Each row has a name. Each question is about the rows just above it.

kufe: [ 98 133 123  91  58]
Kop: [ 98 133 123  91 116]
tobit: [128 110  86 137 117]
kada: [ 98 133 165  94  76]
Shift each entry of [ 98 133 123  91] by -1 times 1: | [ 97 132 122  90]
Move every entry of [123  91] by +1 step of 1. | [124  92]
[ 86 137] with +1 step of 1 on every entry: | [ 87 138]
Move every entry of [165  94] by -1 step of 1. | [164  93]
Shift each entry of [98] by -1 times 1: | [97]

mub: [129 123 132 138 134 144 128 153]
gudof: [130 126 197 133 135 135 126  58]
vud: [132 123 132 138 134 144 128 153]
Vufi: [127 172 143 171 125 173 130 119]
sut: [128 156  88 127 134 134 127 157]
Move every entry of [126 197 133] by -1 step of 1. | [125 196 132]
Shift each entry of [ 88 127 134 134] by +1 times 1: | [ 89 128 135 135]
[132] with +1 step of 1 on every entry: | [133]

Seziz: [136 138 121 116 114 122 147 100 104 132 140 129 126 155 146 145]
nug: [137 124 120 126 122 131 127 114  98 176  91 140 155 121 131 126]
paven: [145 158 142 104 153 122 165  89 122 162 129 145 143 121 179 112]
Rur: [125 114 140 120 126 102 160 151 115 153 124 121 151 142 152 142]
tepo: [106 119 158 106 121 104 163 148 115 137 139 107 153 155 140 154]
tirud: [ 97 127 157  96 114 118 139 144 126 125 159 122 116 132 114 142]
fimu: [ 98 128 168 105 129 121 132 123 114 139 128 115 172 125 140 111]
pesi: [110 142 132 100 118 153 125 136 128 155 111 129 123 126  78 139]
dut: [ 97 127 157  96 114 118 139 144 126 125 159 122 140 139 153 154]
kobep: [ 97 127 147  96 114 118 139 144 126 125 159 122 140 139 153 154]
sebor: [111 145 126  95 118 146 123 129 132 146 134 141 120 120 120 140]
Koro: [137 124 120 126 122 131 127 114  98 176  91 140 155 121 131 103]
[125 136 128] with +1 step of 1 on every entry: | [126 137 129]
[114 139 128 115] with +1 step of 1 on every entry: | [115 140 129 116]
Move every entry of [121] by -1 step of 1. | [120]

Suv: [127 128 128 128 127 128 126 128]
fani: [128 148 148 166  90 115  96 133]
zutog: [127 126 126 127 126 126 127 127]
sipe: [191  91 100 160  75  61 161 191]
kuvep: [129 103 104  86 163 132 155 123]
sivo: [122 173 181 158 137 145  80 125]
Move every entry of [128 148 148 166] by -1 step of 1. | [127 147 147 165]
[155] with -1 step of 1 on every entry: | [154]
[128] with +1 step of 1 on every entry: | [129]
Move every entry of [160  75] by +1 step of 1. | [161  76]
Shift each entry of [126 126 127 126] by +1 times 1: | [127 127 128 127]

Medum: [154 174 117 128 104 111 126 143]
Peko: [149 146 125 110 115  69 135 131]
sovig: [101  75 143 120 155 126 130 110]
bop: [101  93 135 139 149 176 120 119]
Reg: [112 126 124 153 133 202 133 132]
Move every entry of [143] by -1 step of 1. | [142]
Shift each entry of [155 126 130] by -1 times 1: | [154 125 129]
[155] with +1 step of 1 on every entry: | [156]
[149] with +1 step of 1 on every entry: | [150]

fede: [119 118 128 167 118 129 122 131 112 126 118 139 128 143 124 132 124 107]
munik: [137 122 131  80 115 129 139 132 131 113 125 154 132 124 117 129 128 121]
nekot: [122 118 127 152 113 133 131 130 122 120 121 147 131 138 118 128 122 108]
fom: [137 122 131  80 115 129 139 132 131 113 125 154 127 144 126 135 126 109]
zuleg: [141 122 124  58 118 125 139 132 132 113 126 153 132 120 119 131 131 126]
[119 118 128] with -1 step of 1 on every entry: | [118 117 127]
Shift each entry of [124] by +1 times 1: | [125]

luze: [147 128 115 122 121]
dusi: [ 86 163  63 164 170]
Zoguk: [147 126 115 122 121]
tade: [125 125 136 127 134]
sedip: [ 63 120 104 118 182]
Vaki: [183 132 129 124 134]
Shift each entry of [147] by -1 times 1: | [146]
Shift each entry of [183] by +1 times 1: | [184]
[163  63 164] with -1 step of 1 on every entry: | [162  62 163]
Move every entry of [120] by -1 step of 1. | [119]
[122] with -1 step of 1 on every entry: | [121]

Zite: [128 137 135 125 138 132  62 119 128 138 135 128 143]
Pasag: [128 123 136 128 110 128 145 128 114 128 118 148 112]
ruvam: [123 119 143 111 118 112 164 119 128 138 135 128 143]
fav: [128 123 136 128 110 128 145 128 114 128 118 108 112]
Move every entry of [119] by -1 step of 1. | [118]
[111 118 112 164] with -1 step of 1 on every entry: | [110 117 111 163]
Shift each entry of [110 128 145] by -1 times 1: | [109 127 144]
[128] with -1 step of 1 on every entry: | [127]

rem: [126 129 120 116 103 117 129 110 121 132  86 109 109 146 143 136 174 186
 133 156 133 115 136 175]
Vete: [120 111 149 112 153 124 129 114 118 137 127 146 122 138 148  70  98 123
 111 134 121 123 168  74]
Rov: [120 111 149 130 153 133 129 114 118 137 127 146 122 138 101  70  98 123
 111 134 121 123 168  74]
regok: [142 111 158 103 161 168  87 165 123 151 145 148 128  96 124 101  89 113
 139 132  92 132 162  93]
Shift each entry of [121 123] by -1 times 1: | [120 122]
[98] with -1 step of 1 on every entry: | [97]
Move every entry of [103 117 129 110] by +1 step of 1. | [104 118 130 111]
Move every entry of [109 109 146 143] by +1 step of 1. | [110 110 147 144]
[112 153] with +1 step of 1 on every entry: | [113 154]
Shift each entry of [137] by -1 times 1: | [136]
Move every entry of [86] by -1 step of 1. | [85]

bimo: [153 128 126 143  62 135]
tisez: [135 123 147 147  77 149]
kedi: [127 119 129 134 140 124]
Tera: [146 130 148 137 149 114]
poku: [147 128 105 130 104 102]
gadon: [114 103 136 103 122  99]
[114 103] with -1 step of 1 on every entry: | [113 102]
Move every entry of [122] by -1 step of 1. | [121]
[130 148] with +1 step of 1 on every entry: | [131 149]
[146 130 148] with +1 step of 1 on every entry: | [147 131 149]
Move every entry of [146 130 148] by -1 step of 1. | [145 129 147]
[128 105 130 104] with -1 step of 1 on every entry: | [127 104 129 103]
[130 104] with +1 step of 1 on every entry: | [131 105]

figo: [132 178 108 127  80 109 169 179  94 157 152 109 114]
vegi: [124 193 112  82 132 142 109 116 163 154 162 102 173]
Tetov: [128 200 104 104  92 119 153 164 117 163 162 100 138]
Nisof: [132 198 104 106  90 118 155 165 115 164 163 100 135]
Zuf: [127 203 104  97  98 124 145 155 128 165 167  98 148]
[128 200 104 104] with -1 step of 1 on every entry: | [127 199 103 103]
Move every entry of [98] by -1 step of 1. | [97]
Move every entry of [ 94 157 152] by -1 step of 1. | [ 93 156 151]
Shift each entry of [128 200 104] by -1 times 1: | [127 199 103]

Tud: [158  98 167 170  99]
povur: [143 116 148 146 115]
Sofiv: [134 152 119 113 135]
vome: [163  55 194 202  80]
zad: [128 109 146 138 123]
[163  55] with -1 step of 1 on every entry: | [162  54]
Move every entry of [202] by +1 step of 1. | [203]
Move every entry of [163  55 194] by -1 step of 1. | [162  54 193]

Senu: [126 137 142 135 129 121 124 138 114 133 144 134 137 128 142 140 131 148
 123 118 123 135 123 136 138 130 125 134]
fori: [123 141 161 145 131 121 123 144  99 143 153 131 145 131 164 140 133 170
 115 107 132 142 120 138 138 118 133 142]
kar: [123 161 167 148 130 105 118 156  89 143 171 147 148 118 164 165 136 185
 117  97 108 149 109 151 156 134 113 145]
vari: [123 137 167 148 132 127 124 144  99 146 149 128 145 138 171 135 133 170
 112 107 137 140 125 136 135 114 137 145]
mobab: [121 149 180 154 133 118 120 153  84 152 167 134 154 135 178 148 136 192
 110  97 127 149 118 146 145 118 133 150]
Gik: [122 157 174 148 130 111 119 153  89 146 167 142 148 125 164 156 135 185
 115 101 118 149 113 148 152 126 121 148]
muvas: [126 157 149 135 127 105 120 147 109 130 158 147 137 111 135 161 132 163
 128 111  99 142 111 148 156 145 105 137]
Makip: [125 125 149 138 131 133 128 135 114 140 136 123 137 138 157 127 131 148
 117 118 142 133 129 130 124 114 137 137]
leke: [131 133 111 116 125 121 128 123 138 118 127 136 119 114  99 135 126 110
 138 134 108 126 123 130 135 145 113 121]
Keb: [126 157 142 135 127 108 121 144 109 130 153 144 137 114 135 156 132 155
 128 114 104 142 111 146 152 142 109 134]
fipe: [126 161 149 138 127 102 119 150 104 133 162 150 140 111 135 165 133 163
 125 107  99 144 109 151 159 145 105 137]
Move every entry of [135 156 132 155] by -1 step of 1. | [134 155 131 154]
Move every entry of [127] by -1 step of 1. | [126]
Move every entry of [143] by +1 step of 1. | [144]

